A small network was shown many inputs. Here are its activations along a few directions, one row for each input.
Each table varies a few parts of the input and shows all the possible inputs, shuffled.
Descriptions start from the smaller parts, as in this example, which fits no table here: one of 4 places along a line, together with either a single point or one of 11 places along a line or (one of 3 separate values, together with one of 5 places around a ring).
Shared parts are said once, and a part with two or three values counts as separate values.
In the rows, zero is written as 128.

Other details of the inputs vary at random and push rows far along two fixed directions, the same in every table; ignore that.

Table:
row 1: [143 119 108 144 136 140 124 142 171 112 146 125 119 112 119 122]
row 2: [155 133 115 140 132 146  97 132 160 167 119 119 132 106 116 127]
row 3: [138 126 119 150 133 141 120 145 146 110 119  91 108  96 138 108]
row 4: [131 215 116 123 100 120  89 158  54 187 140  95 133 112 116  95]
row 5: [133 102 127 151 120 157 141 146 163 101 116 106 113 110 132 109]
row 6: [126  47 151 131 151 146 175 103 154  59 123 148 106 139 153 150]
row 7: [124 225 113 126  91 132  83 151  54 199 114  86 143 102 114  94]
row 8: [110 117 153  97 117  91 147  86  96 127 123 168 152 175 134 159]
row 9: [123  79 136 139 135 130 149 119 143  75 123 128 108 129 145 124]
row 10: [111 158 136 106 115  87 137 126  62 121 158 141 133 154 136 128]
row 11: [105 131 148 122 122  96 154 127  80 116 129 104 140 153 151 135]
row 12: [137 101 128 125 145 126 132 114 156 107 154 164 107 124 122 139]
row 13: [101 145 144 100 138 113 126 128  78 122 122 162 123 159 142 155]
row 14: [ 94 138 152 114 111  80 160 126  75 113 135 106 149 167 148 122]
row 15: [ 97 151 135  97 108 106 144  96  78 143 120 153 135 150 128 133]
row 16: [ 93 124 155 121 107  91 164 128  70 107 133 109 148 167 148 118]
row 17: [136  74 134 148 136 156 147 125 164  77 120 134 106 117 146 123]
row 18: [140 102 125 134 136 139 125 103 191 132 111 152 141 125 111 136]
row 19: [153 130 114 144 134 143 106 147 168 150 133 118 132 102 110 115]
row 20: [128 218 109 131  89 130  92 153  76 208  90  82 166 111 112  91]
row 21: [143  97 123 147 151 152 132 134 165 100 116  94 104  93 138 127]
row 22: [132  65 130 129 150 123 155 110 187  85 152 164 132 145 131 150]
row 23: [142  94 115 139 146 139 131 127 171  90 153 153 111 115 132 138]
row 24: [122  83 138 126 166 136 134 119 177 106 113 186 117 145 135 168]
row 25: [100 175 131 117 128 115 116 140  84 135 118 148 127 158 126 128]
row 26: [140  91 129 131 145 127 138 122 163 112 142 147 128 129 129 152]
row 27: [120 136 143  92 122 101 134 109  79 132 146 149 132 156 134 146]
row 28: [148 124 112 139 128 158 108 125 173 162  94 128 135  97 119 133]
row 29: [120 137 132 116 120 102 140 132  78 126 149 127 146 153 141 143]
row 30: [140 101 119 135 145 132 138 123 188 103 149 148 114 122 117 133]
row 31: [115 156 140 106 109  90 127 110  87 154 133 134 157 167 123 125]
row 32: [115 164 136 105 112  93 132 117  84 143 147 138 137 162 118 122]
row 33: [151 113 116 133 145 148 119 137 158 121 139 126 115  99 126 138]
row 34: [150 190  87 156 112 176  87 155 160 194  89  85 131  67  97  89]
row 35: [141 124 112 125 130 167 114 120 162 153 101 130 123  91 122 136]
row 36: [104 115 150 131 121 107 159 127  79 109 127 107 137 155 150 132]
row 37: [ 83 145 147  99 133  96 135 113  65 104 135 186 120 183 141 151]
row 38: [163 167  95 164 127 163  82 181 165 177 126  74 137  72 106  93]
row 39: [132  85 131 123 146 124 143  84 194 107 139 173 115 145 113 142]
row 40: [154 133 114 141 132 144 101 140 171 158 126 119 135 107 109 114]
row 41: [103 144 142 117 110  90 152 128  89 106 132 100 129 154 140 115]
row 42: [106 156 139 103 108 100 139  97  93 138 124 147 145 162 117 130]
row 43: [106 121 156 128 112 114 164 129  65 110 127 115 143 161 156 131]
row 44: [141  67 135 123 153 126 144 105 179 105 144 170 119 138 126 162]
row 45: [158 181  92 157 123 171  69 159 148 189 124  88 113  65 103  90]
row 46: [115 174 133 109 108  93 129 132  69 143 151 126 135 152 118 115]
row 47: [146  86 118 131 152 148 134 124 165  94 147 141 113 113 134 149]
row 48: [144  70 136 121 150 127 136 100 184 114 137 171 123 140 124 161]
row 49: [148 149 100 175 114 173  98 184 162 144 104  48 113  65 117  78]
row 50: [132 129 116 147 155 156 102 153 178 140 103 144 125 117 119 129]
row 51: [107 136 149  85 118  90 140  92  64 132 143 154 135 172 136 150]
row 52: [118 170 133 146  95 135 130 171  70 149 118  72 153 122 142  90]
row 53: [154 131 114 133 139 152 106 144 145 144 137 119 114  93 119 129]
row 54: [126  74 139 139 146 138 155 116 138  80 119 117 107 126 144 134]
row 55: [147 125 117 130 133 165 104 121 164 151 110 127 125  91 117 135]
Description of these inputs: one of 5 places around a ring, together with either a single point or one of 10 places along a line.
The inputs of row 49 and row 36 match in every part but the place on the ring of 5. If row 32 is changed in the same way as row 49 into row 36, which row does it become?
> row 48
The inputs of row 38 and row 33 match in every part but the place on the ring of 5. If row 14 is changed in the same way as row 38 into row 33, which row does it become?
> row 21
List by row number the other rows that have the place on the ring of 5 in common with row 9.
> row 3, row 4, row 7, row 10, row 12, row 15, row 17, row 23, row 37, row 45
Change only the place on the ring of 5 in row 5. List by row number the other rows that result.
> row 6, row 17, row 43, row 52

Table:
row 56: [117  40 157 154 154 145 181 158 184  85  97 141 116 130 154 145]
row 57: [144 104 127  99 166 111 139 101 179 106 118 142 104 135 118 170]
row 58: [150 120 100 138 131 146  92 146 145 152 156 160 109 108 123 126]
row 59: [112  86 140  96 141 115 173  90 180  73 147 222 152 165 101 153]
row 60: [120 157 139  90 121  82 132 136 108 134 159 161 168 161 128 168]
row 61: [124 182 128  88 111 132  98 166  62 165 159 147 153 117 130 129]
row 62: [ 80  76 140 122 157 139 195  53 138  97 103 199 139 142 169 199]
row 63: [115 187 122 138  72 104 126 137  72 115 117  84 130 112 150  79]
row 64: [117 143 145  81 140  76 134 115 100 126 129 124 119 175 126 168]
row 65: [151 129  98 129 130 160  89 160 156 153 152 160 126  99 119 136]
row 66: [143 137 100 109 164 126 125 113 166 137 126 124 122 106 137 143]
row 67: [129 188 112 136 102  79 106 146  90 176 151 122 151 148 123 136]
row 68: [122  63 146 126 146 129 143  75 164 106 120 188 135 178 138 147]
row 69: [143 128  93 160 124 144 117 135 187 142 127 152 126 112  82 101]
row 70: [166 177 135 121  80 137 108 139  18 197 173  65 139  79 121 103]
row 71: [146 139  91 157 123 154 114 145 196 145 124 147 145 100  76 109]
row 72: [106 153 153 129 118 121 105 119  78 168  96 117 156 157 133 112]
row 73: [158  98 119 178 134 192 113 184 193 126  88  69 121  74 146 100]
row 74: [110  89 147  93  85  98 201  47 113 109 167 134 146 163 116 130]
row 75: [143 112 108 104 158 166 103 131 160 127 124 148  80  91 120 144]
row 76: [ 95 128 150 131 152  90 174 167  85 113 153  93 144 166 146 121]
row 77: [120 173 149 123 132  76  98 127  93 161 129 108 145 148 125 118]
row 78: [112 135 161  98 145  65 126 105 103 127 130 125 132 174 124 152]
row 79: [111 172 116  91 133 128 123 123  61 150 138 146 115 113 149 133]
row 80: [103  85 148  99 136 115 167  72 166  87 122 181 101 165 113 155]
row 81: [ 87 177 141 138  85 129 143 157  83 127 141  74 128 139 145  81]
row 82: [109 117 118 142 135 173 124 118 152 147  74 126 124  91 129 160]
row 83: [152  85 115 141 131 150 124 109 176 130 112 164 140 161 120 139]
row 84: [119 165 109 130 121  98 120 161  66 119 145  49 153 134 139 100]
row 85: [106 186 124  99 103 117 137 111  85 145 105 126 118 134 113 118]
row 86: [132 194 114 119 100  83 105 157  96 173 151 127 166 143 127 148]
row 87: [107 174 126 125 107 101 117 118  92 157 132 145 140 154 111  84]
row 88: [122  69 146  90 159 125 140  96 144  85 142 188  80 152 126 176]
row 89: [184 111  98 168 128 162  99 147 204 187 156  40 135  21  98 112]
row 90: [112  69 137 120 114 121 166  96 183  50 134 142 108 145 141 121]
row 91: [171 149 102 175 143 143  73 155 205 175 127 107 119  79 111 112]
row 92: [121  67 159 104 165 114 131  83 151  84 141 190  89 153 130 162]
row 93: [ 94 112 170 111 125 102 133  92  87 134  93 138 144 172 133 149]
row 94: [182 157 149 116  69 134 139 128  43 207 104  56 172 115 139  99]
row 95: [134 117 119 175 131 195 136 191 224 129 119  86  94  73 119  83]
row 96: [132 127 132 149 138 139 113 109 191 140 113 145 115 117 103  95]
row 97: [161 117 111 149 150 160  86 142 168 143 144 155  94 102 124 115]
row 98: [162  80 102 170 127 180 101 169 195 109  84  72 122  71 142 102]
row 99: [123 173 134 149 120 146 127 175  38 114 156  83 116 137 143 106]
row 100: [164 106  97 181 143 189  98 160 170  83 136  92  94  70 127 118]
row 101: [128  72 154 117 165 118 128  84 155  92 147 195  97 155 128 144]
row 102: [112 200 109 101 109 118 139 111  82 145 110 126 131 130 118 107]
row 103: [119  99 140 125 129  97 158  93  66  36 152 159 109 151 162 143]
row 104: [116 144 158 149 140 127 168 164  50  92 159 129 108 156 148 128]
row 105: [106 164 126 137 129 109 137 173  70 129 153  50 145 142 142 102]
row 106: [128 170 105 134 115  86 116 153  59 120 130  56 147 118 144  97]
row 107: [ 83  88 163  97 131 107 160  85 100 113  95 167 131 179 141 188]
row 108: [124 124 137 140 135 139 116 109 190 134 106 138 108 116 103 115]
row 109: [120 139 147 101 116 131 148 116  90 130 123 167 186 174 136 150]
row 110: [169 121  91 161 133 197  96 150 198 165 104 130 161 102 111 128]
row 111: [151  93 109 165 119 151 109 166 160  99  74  89 125  63 149 108]
Describe the family of inputs behind these rows.
> one of 4 separate values, together with either a single point or one of 4 places along a line or one of 9 places along a line
The inputs of row 81 and row 73 match in every part but the choice among 4 separate values. If row 59 is changed in the same way as row 81 into row 73, which row does it become?
> row 109
The inputs of row 103 and row 63 match in every part but the choice among 4 separate values. If row 100 is changed in the same way as row 103 into row 63, which row does it become?
> row 90
Start at row 56 and move only the place on the line of 4, one step at a time. The first step leads to row 73. Which rows follow, in order?
> row 98, row 111
Start at row 61 and move only the place on the line of 9, one step at a time. The first step leads to row 65. Which rows follow, in order?
> row 58, row 97, row 101, row 92, row 88, row 75, row 79
Change only the choice among 4 separate values in row 97. List by row number the other rows that result.
> row 68, row 87, row 91

Table:
row 112: [161 135 103 171 130 159 107 150 203 147 139  81 119  66  90  92]
row 113: [146 161 107 159 139 148  86 154 170 162 126 111 131  97  97 107]
row 114: [158 123 108 173 117 175 105 154 207 150  93  58 134  60 105  82]
row 115: [ 87 187 135 112 104 105 139 143  46 146 108 137 140 165 150 110]
row 116: [115 192 123 119 111 113 107 154  71 148 146 137 125 154 120 106]
row 117: [110 169 139 113 113 114 133 141  17 153 114  90 131 159 169 123]
row 118: [128 199 133  86  86  85 106 111  19 202 144 131 162 153 128 132]
row 119: [120  67 153  96 161  91 166 106 118  71 179 177 107 164 151 176]
row 120: [134 137 113 149 131 170 110 143 135 129  91 104 102  81 135 119]
row 121: [135  68 132 122 147 107 163 117 161  66 176 158 118 145 144 153]
row 122: [136  80 137 150 123 148 145 135 144  92 116  98 130 112 140 122]
row 123: [110  70 146 113 144 107 163  88 183  93 103 172 136 168 130 160]
row 124: [116  71 150 101 137 130 160  59 169 125 109 191 153 162 121 178]
row 125: [136 134 113 126 149 140 100 138 150 108 149 144 105 107 112 133]
Describe the family of inputs behind these rows.
> one of 2 separate values, together with either a single point or one of 6 places around a ring
The inputs of row 118 and row 124 match in every part but the choice among 2 separate values. If row 121 is changed in the same way as row 118 into row 124, which row does it become?
> row 122
Change only the choice among 2 separate values in row 125. List by row number the other rows that result.
> row 120
